These are the activations of a small neural network, seen along a few directions. Each row is one input.
In each table, some parts of the input vary, and every possible input appears once, in random order.
Descriptions start from the smaller parts, as in this example, which fits no table here: one of 6 places along a line, together with either a single point or one of 11 places along a line or (one of 3 separate values, together with one of 5 places around a ring).
Shared parts are said once, and a part with two or three values counts as separate values.

Other details of the inputs shift rows strongly along two fixed directions, in all tables alike. That doesn't count.
These rows show it; all are for the same input, with only those details redrawn:
[ -2   1  -5   7  11 -18   6  -6  -3  -5 -13  -5]
[ 13  -8  20  12 -18  -8  -7   8   9  14   4   7]
[-21 -29  -5  16  -8  45   7  15  33   8  13  11]

Table:
row 1: [-19 -19  -1   0  -5  59   3   8   9   8  31   4]
row 2: [  7   7   0  -4  14  -3  13 -15 -22  -6  -1   0]
row 3: [ -4   8  -9 -11   0  -7   0   0 -15  -3 -16 -18]
row 4: [-25  17 -45 -11  22  48   6   4  26  -5   8  -9]
row 5: [ 11  17 -27 -10  21 -14 -25  -3  13   2  -5 -13]
row 6: [  5  -5  18   5 -19  -8 -18  12   4  18  11  -3]
row 7: [  5  12 -11 -19  -1  -6   8  -8 -17 -18  -3   1]
row 8: [ -9   5  -8   1   6 -21  -6  -6  -3 -15  -8   3]
row 9: [  5  -3  30   0 -10  -6 -15   3   3   6  13  22]
row 10: [  4  12  -7 -17   1  -2   8  -7 -19  -9  -1 -18]
row 11: [ -2   1  -5   7  11 -18   6  -6  -3  -5 -13  -5]
row 12: [-32  -9 -26  -8  20  44  16 -10   1 -20  11  12]
row 13: [ -3   3   7   2  23 -13   8 -10  -9  -5  -7   1]
row 14: [ 13   0  13  -5 -32   1 -13  13   0   3  -1  13]
row 15: [ 12   9  -8 -12   3  -3  19  -7 -17 -10  -6  -7]
row 16: [ 19  -4  16   0 -28   3  -2  13   0  13  -6   5]
row 17: [-10   6   4  -3  22 -13  -4  -7 -14  -2   2 -10]
- What do these inputs look like to the network? => either one of 2 separate values or (one of 3 separate values, together with one of 5 places around a ring)
- Which other rows does row 1 become when the choice among 3 separate values takes its other values? List them by row number. => row 2, row 12
- Which other rows does row 8 become when the place on the ring of 5 takes its other values? List them by row number. => row 7, row 9, row 12, row 14

Table:
row 18: [ -3  -1   8   4   5 -13  -6  -5  -5   0   0   2]
row 19: [  3   2   5   5   8 -12  -5  -7   0   2   1   4]
row 20: [  8   1   1   8  -1 -11   5  -2   0   4  -6  -6]
row 21: [-36 -17 -21   6  25  30  18   0   9 -10   0  -6]
row 22: [-27   3 -29 -11  17  41  14  -1   8 -13   1  -6]
row 23: [  9  11  -2 -15  -3  -1  -3  -3  -9   1   5  -6]
row 24: [  1  -2   0   2  -5 -13  -3   2  -2  -1 -11  -2]
row 25: [  6  -1   8   5   8 -10   3  -2  -3   5  -2  -2]
row 26: [ -2   2   3   2  -1 -16  -6   1   0  -4  -3   3]
row 27: [  4   5  -1   2   2 -15  -5   0   6  -3  -3   6]
row 28: [ 11   9  -3 -12  -3   0  -7  -3 -11  -3   5  -8]
row 29: [ 12 -12  21   0 -42  48 -16  26  22  29  34  19]
row 30: [  0  -2   4   7  -4 -12   4   0  -5   2  -6  -8]
row 31: [  6   1   8  -6  -7  -4  11  -7 -16 -11  -2  10]
row 32: [  8   1  -3   2  -2 -12  -2   1   4   0 -11   0]
- What do these inputs look like to the network? => either a single point or one of 4 places along a line or (one of 2 separate values, together with one of 5 places around a ring)
- Which other rows does row 25 become when the place on the ring of 5 takes its other values? List them by row number. => row 19, row 20, row 27, row 32
- Which other rows does row 30 become when the place on the ring of 5 takes its other values? List them by row number. => row 18, row 21, row 24, row 26

Table:
row 33: [-12  -9   1  11   9   7   8  -6   8  -2   7   5]
row 34: [ -7  -7 -11  13  -1   5   9   3  14   2  -3  -4]
row 35: [  4   7  -2   2  18 -38  -9 -12 -13  -6  -9  -2]
row 36: [ 13  14   0 -10  13 -23  -3 -18 -27 -11  -3  -6]
row 37: [ -8  -5  -4 -11  -7  19  13   3  -7  -7   3  -2]
row 38: [ -9   2 -11 -11  -4  15  -5   6   6  -6   0  -5]
row 39: [-14  -8   4  11  18  12   4   4   4  18   2 -18]
row 40: [ 37  10  30  -3 -35 -12 -26  14  10  23  14   5]
row 41: [ -1   4 -16  -1  -5  16   6   3   8   1   3  -7]
row 42: [ -1  -2 -16  -9   3  14  -8   2  10  -2   3  -3]
row 43: [-9 -6 -9  9  6  3  0  5 23  0 -2 -3]
row 44: [ -8   1 -13  -7 -11  18   5   5  -1  -4  -1  -6]
row 45: [ -3   5 -12  -9   2  17  -2   5  11  -2  -4   3]
row 46: [-21  -8  -2   4   5   4  -2   3   6  -4   4   6]
row 47: [ -6 -20  -4   8   4   8  10   1   3  -4  -1   1]
row 48: [ 12  22   2  -8  13 -24   2 -18 -21  -8  -1  -7]
row 49: [-5  2 -1 -6  5 21  6 -5 -2 -6  6  9]
row 50: [-7  7 -8 -7  7 17 -3  1  5 -2  6 10]
row 51: [ -7   7 -10  -4   9  13  -3   0   8   0  14   2]
row 52: [  6   3   5   4  17 -34  -1 -18 -21  -9 -10  -3]
row 53: [ 10   6   3   5  11 -36  13 -10 -14  -7 -14  -9]
row 54: [-19 -12   4   6   3   9   7  -3  -1  -6   3   6]
row 55: [ 16  15 -12  -9   2 -23  -2 -10 -20  -4 -13 -14]
row 56: [ 16  17  -2 -10   5 -24  10 -11 -20  -6  -6 -11]
row 57: [ 23  -4  37   6 -37 -22 -25  16   8  19   3   8]
row 58: [ -8 -14 -11   6   6   4  -5   3  17  -1  -4  -1]
row 59: [  9  20   5  -7  20 -17  -3  -8 -23  12  -5 -29]
row 60: [-14 -16   1   4  -3   8  15   4  -1  -6  -4   1]
row 61: [  8 -23  30  15 -51  22 -13  27  22  25  16  15]
row 62: [ 10   5  -7   6   6 -34  -1  -9 -14  -4 -19 -11]
row 63: [-12  -9   4   8   8  11   8  -5   4  -4  -1  12]
row 64: [ -7  -6  -9  10  -1   9   9   5  10   0 -12   4]
row 65: [-14  -4  -5  10  12   3  -1   1  15   1   8   5]
row 66: [-12  -1   0  -8  -1  19   4  -4  -7  -8  10   3]
row 67: [ 1 -9 -9 -8  0 18  9  0 -4 -4  6 -2]
row 68: [-1 -2 -5 -8 -1 20 15  2 -2 -4 -1  4]
row 69: [ 30   0  37   8 -32 -20 -23  15  13  23   0  16]
row 70: [ -6  -1 -12  -7   8  14  -8   0   3  -2  13   3]
row 71: [-14   4  -7  -9   2  15  -5   3  -1  -5  10   3]
row 72: [  9   6   6   2   9 -31  12  -8 -18  -9 -22  -1]
row 73: [ -1   4 -14  -4  -5  20   7   4   3  -1  -5   1]
row 74: [ 25   1  41   9 -26 -22 -23  11   6  23   9  23]
- Changing only one part turns row 68 into row 72. The same change can be made to row 59. Which row results? => row 39
- What do these inputs look like to the network? => one of 2 separate values, together with either a single point or (one of 4 separate values, together with one of 5 places around a ring)
- Which other rows does row 67 become when the place on the ring of 5 takes its other values? List them by row number. => row 36, row 42, row 55, row 70
- Which other rows does row 62 become when the choice among 4 separate values takes its other values? List them by row number. => row 34, row 61, row 64
